Look-ups in named tables: a row name and a column name give one cell, copied from the table.

papel.csv
,lifopam,dib,ravigo,fofet,zif,tidil,kuvi
bekuf,6570,9257,6346,6653,9049,4156,7508
rine,7710,4073,8469,5329,7857,8880,7839
vezero,8358,3972,6955,4122,6346,4503,7068
dusem,7097,6706,5925,5895,1511,4383,684
baf,7880,4352,8320,5325,8070,8871,8064
puse,5769,9424,4588,5333,3191,7987,5985
tor,6440,3540,9731,7072,7322,7738,8347
mifu,4998,7584,4112,4402,2635,6889,3871
nuvo,6503,3555,7064,6314,9844,8721,9877
gesaleb,4216,3882,8851,6936,8836,7668,9046
sinud,7179,3987,7017,3498,7174,6006,6764

puse, fofet: 5333
rine, zif: 7857
nuvo, tidil: 8721
gesaleb, zif: 8836
mifu, ravigo: 4112
vezero, tidil: 4503
nuvo, fofet: 6314
sinud, kuvi: 6764
tor, kuvi: 8347
bekuf, lifopam: 6570
puse, kuvi: 5985
vezero, dib: 3972
dusem, fofet: 5895
Row with the largest lifopam: vezero

bav.csv
,nav,rana,zufuri,zun,lapom,bul
fasuv,105,49,47,101,105,105
zelon,91,124,161,101,91,92
sudor,30,73,160,101,32,32
lada,70,122,181,101,71,71
vudogo,68,122,183,101,69,69
savag,110,54,48,101,110,110
vibadu,42,107,192,101,44,44
ded,29,79,168,101,30,31
febov,30,76,163,101,32,32
mepet,48,113,193,101,49,49
nov,110,57,53,101,109,109
kib,83,45,65,101,83,84

What is the bul of lada in bav?
71
What is the rana of febov in bav?
76
What is the rana of sudor in bav?
73
What is the zufuri of vudogo in bav?
183
What is the rana of mepet in bav?
113
What is the zun of fasuv in bav?
101
What is the zun of zelon in bav?
101
What is the zun of lada in bav?
101
What is the zufuri of lada in bav?
181
What is the nav of vudogo in bav?
68
What is the bul of nov in bav?
109
What is the nav of fasuv in bav?
105
What is the zufuri of nov in bav?
53
What is the zufuri of fasuv in bav?
47
What is the zufuri of ded in bav?
168

Table ger
	gofitek	soriba	vukegu	pom	zavaf	kan	piful	pala
dolasom	-0.9	-0.7	-0.6	-0.1	0.8	0.8	-0.8	-0.7
sug	-0.1	-0.1	0.0	0.3	0.8	0.7	-0.1	0.0
sonus	0.2	0.2	0.2	0.2	0.2	0.2	0.2	0.2
nepu	-0.1	-0.4	-0.4	-0.3	0.1	0.0	-0.1	0.0
guz	0.2	0.1	0.1	0.1	0.1	0.1	0.2	0.2
zel	-0.2	-0.1	0.0	0.3	0.8	0.7	-0.1	0.0

piful of dolasom: -0.8
gofitek of zel: -0.2
piful of nepu: -0.1
zavaf of sonus: 0.2
soriba of sug: -0.1
pala of guz: 0.2
zavaf of dolasom: 0.8
vukegu of sonus: 0.2
gofitek of sonus: 0.2
soriba of guz: 0.1
soriba of sonus: 0.2
soriba of nepu: -0.4
piful of sug: -0.1
Which row has the largest vukegu? sonus

los:
cols = pufevum, fad, lag, zugo, goka, rut
denisak: [452, 325, 502, 826, 668, 567]
gizut: [448, 342, 509, 830, 638, 523]
rozuta: [451, 339, 500, 523, 666, 523]
nefizo: [523, 389, 482, 392, 469, 731]
tazubet: [507, 362, 544, 244, 512, 782]
zus: [474, 348, 523, 821, 682, 586]
raz: [523, 523, 497, 820, 689, 571]
lun: [346, 523, 459, 382, 494, 721]
simoz: [496, 346, 556, 265, 523, 786]
retevir: [523, 398, 464, 392, 472, 720]

What is the rut of denisak in los? 567
What is the zugo of gizut in los? 830
What is the goka of tazubet in los? 512
What is the zugo of simoz in los? 265
What is the pufevum of gizut in los? 448
What is the goka of simoz in los? 523
What is the rut of rozuta in los? 523
What is the fad of tazubet in los? 362
What is the fad of gizut in los? 342
What is the pufevum of lun in los? 346
What is the goka of zus in los? 682
What is the rut of nefizo in los? 731
What is the lag of simoz in los? 556
What is the lag of denisak in los? 502
What is the zugo of nefizo in los? 392

minipi
|  | sez | vok | ledig |
|---|---|---|---|
| dogog | 14 | 153 | 204 |
| bag | 62 | 155 | 211 |
| nuva | 12 | 153 | 204 |
| bota | 4 | 153 | 198 |

bag, ledig: 211
dogog, sez: 14
nuva, ledig: 204
bota, vok: 153
bag, vok: 155
bota, ledig: 198
nuva, vok: 153
bag, sez: 62
dogog, ledig: 204
nuva, sez: 12
dogog, vok: 153
bota, sez: 4
Row with the largest sez: bag

dimaz =
|  | vilago | bigumaf | lago | pok | bofuno | nuduf | gamol |
|---|---|---|---|---|---|---|---|
| kez | 169 | 92 | 128 | 111 | 121 | 186 | 82 |
| sigakif | 104 | 80 | 106 | 117 | 58 | 135 | 138 |
| vesit | 64 | 139 | 95 | 64 | 64 | 178 | 22 |
| gememud | 92 | 150 | 134 | 84 | 111 | 154 | 123 |
| vomom | 147 | 39 | 81 | 155 | 93 | 69 | 79 |
| zik | 165 | 103 | 40 | 138 | 145 | 81 | 131 |
| dipa | 85 | 157 | 160 | 114 | 99 | 113 | 162 |
| piv | 128 | 122 | 136 | 146 | 114 | 55 | 179 |
| tapi | 104 | 125 | 133 | 90 | 166 | 174 | 86 |
| pav | 170 | 200 | 171 | 111 | 192 | 131 | 88 |
| nid | 93 | 93 | 92 | 106 | 145 | 138 | 126 |
| geto | 24 | 113 | 119 | 55 | 110 | 161 | 79 |
| ginudu | 88 | 141 | 135 | 79 | 82 | 30 | 123 |
| tos | 70 | 133 | 135 | 136 | 136 | 63 | 201 |

What is the bigumaf of ginudu in dimaz? 141
What is the pok of zik in dimaz? 138
What is the lago of kez in dimaz? 128
What is the bigumaf of vomom in dimaz? 39
What is the bofuno of geto in dimaz? 110
What is the nuduf of vomom in dimaz? 69
What is the bigumaf of nid in dimaz? 93
What is the lago of ginudu in dimaz? 135
What is the bofuno of vomom in dimaz? 93

